These are the activations of a small neural network, seen along a few directions. Each row is one input.
Each table varies a few parts of the input and shows all the possible inputs, shuffled.
Descriptions start from the smaller parts, as in this example, which fits no table here: one of 6 places along a line, together with either a single point or (one of 2 separate values, together with one of 5 places around a ring) or one of 11 places around a ring.
Shared parts are said once, and a part with two or three values counts as separate values.

Other details of the inputs vary at random and push rows far along two fixed directions, the same in every table; ignore that.

A family of inputs:
R1: [ 3  5  5 12  3 -6  1  8 -4 -1  3 10  7 -3]
R2: [ 3  0  9 13  5 -2  1  4 -6 -3  9 10  5 -4]
R3: [-13   6  -2 -16  -7  16  -8   5 -10 -52 -52  19   8   3]
R4: [ 6 -1 -1  1  8 -4  1  0  7  0  4  4  5  2]
R5: [ 8 -4  1 -1  6  1  2 -2  1 -2  6  1  6 -4]
R6: [11 -1  6 -1  1 -1  3  2  4  4 -2  6  0  1]
R7: [-18   1  -6   0  -5   1  -2  -3  -2   5   3 -12 -10   1]
R8: [10  2  7  1  5  0  4  2  6  2 -2  2  1  1]
R9: [-10   6  -3  -3 -10   0  -3   5  -4   8  -5 -11 -14   2]
R10: [ 9 -2  6  0  7  1  7  1  1 -3  2  2 -2  0]
R11: [ 7 -3  2  0  4  3  2 -5  1 -1  5  1  7 -3]
R12: [ 8 -6  3 -1  1  0  2 -5 -1  0  5  5  6 -3]
R13: [ 5 -2  0  0  4 -3  1 -3  6  3  3  8  5  3]
R14: [-17   5  -9   0  -6  -1  -7   0  -1   7  -1 -12  -9   3]
R15: [-11   3  -1  -3  -9   3   0   1  -7   4  -2 -11 -15   2]
R16: [10 -1  0  2  3  0  0 -1  4  3  2  1  9 -2]
R17: [ 8 -4  3  0  1  1  2 -5  1 -1  6  3  7 -2]
R18: [11  1  5 -1  7 -2  4  5  4  1 -1  1  0  1]
R19: [-10   1 -10  -2 -11  -2  -7   1  -6  11  -1 -11  -7  -2]
R20: [ 5  0  1  2  3 -3  1 -3  7  1  3  6  6  4]
R21: [-12   4  -1  -2  -6   4   0   1  -6   4  -3 -12 -15   0]
R22: [ 3 -4  1  1  8 -1  4 -3  5 -4  7  4  3  0]
R23: [-17   0  -6  -1  -8  -1  -3  -3  -3   5   4 -10 -10   2]
R24: [-10   3  -9  -1 -11  -1  -7   1  -5  10  -1 -13  -7   0]
R25: [10 -2 -2  0  5 -1 -1  2  3  1  3  1  8 -2]
R26: [ 2 -6  3  0  3 -1  4 -5  4 -1  6  8  4  1]
Description of these inputs: one of 2 separate values, together with either a single point or (one of 3 separate values, together with one of 4 places along a line).
The inputs of R3 and R6 match in every part but the choice among 2 separate values. If R23 is changed in the same way as R3 into R6, which row does it become? -> R20
Which other rows does R11 become when the place on the line of 4 takes its other values? List them by row number. -> R5, R12, R17

A family of inputs:
R27: [ 21  -7  11  -6   4  -2  17  -2  10  32  18 -13 -22   3]
R28: [  6  -2   8  16   4 -10   8   2   1  31  31  -5  -9  -2]
R29: [-20   4  -9 -12  -3  11 -10   0  -6 -44 -36  11   9   3]
R30: [-26   2 -11  -4 -10   2  -6  -3  -7   1  -2 -12 -12   2]
R31: [-13   8  -3 -17 -13  10  -1   3  -2   2 -23 -21 -27   6]
R32: [ 31 -11  14   1  19   4   9  -9  10 -23   2  28  30  -4]
R33: [ 29 -11  14   2  17   2  10  -9  13 -22   3  29  30  -1]
R34: [-19   4 -15  -3 -13   0 -12   3 -10   6  -6 -17  -7  -2]
R35: [  7  -1   7  15   6 -11   8   3   1  30  33  -7  -9  -2]
R36: [ 9 -2  7 14  2 -7  8  2 -4 28 29 -8 -7 -6]
R37: [-16   9 -13 -10  -5   8 -16   6  -4 -39 -40  10  13   3]
R38: [-22   7  -5   4 -13  -1  -7   7 -14   4  -4 -11 -14  -1]
R39: [-21   6 -15  -1 -11  -2 -12   2  -5   8  -5 -13  -9   2]
R40: [ 35  -6  11   3  17  -1   5  -4  16 -15   0  29  33  -1]
What is each input in this table made of? -> either one of 2 separate values or (one of 3 separate values, together with one of 4 places along a line)
List by row number the other inputs of the same sort as R30. -> R28, R29, R32, R33, R34, R35, R36, R37, R38, R39, R40
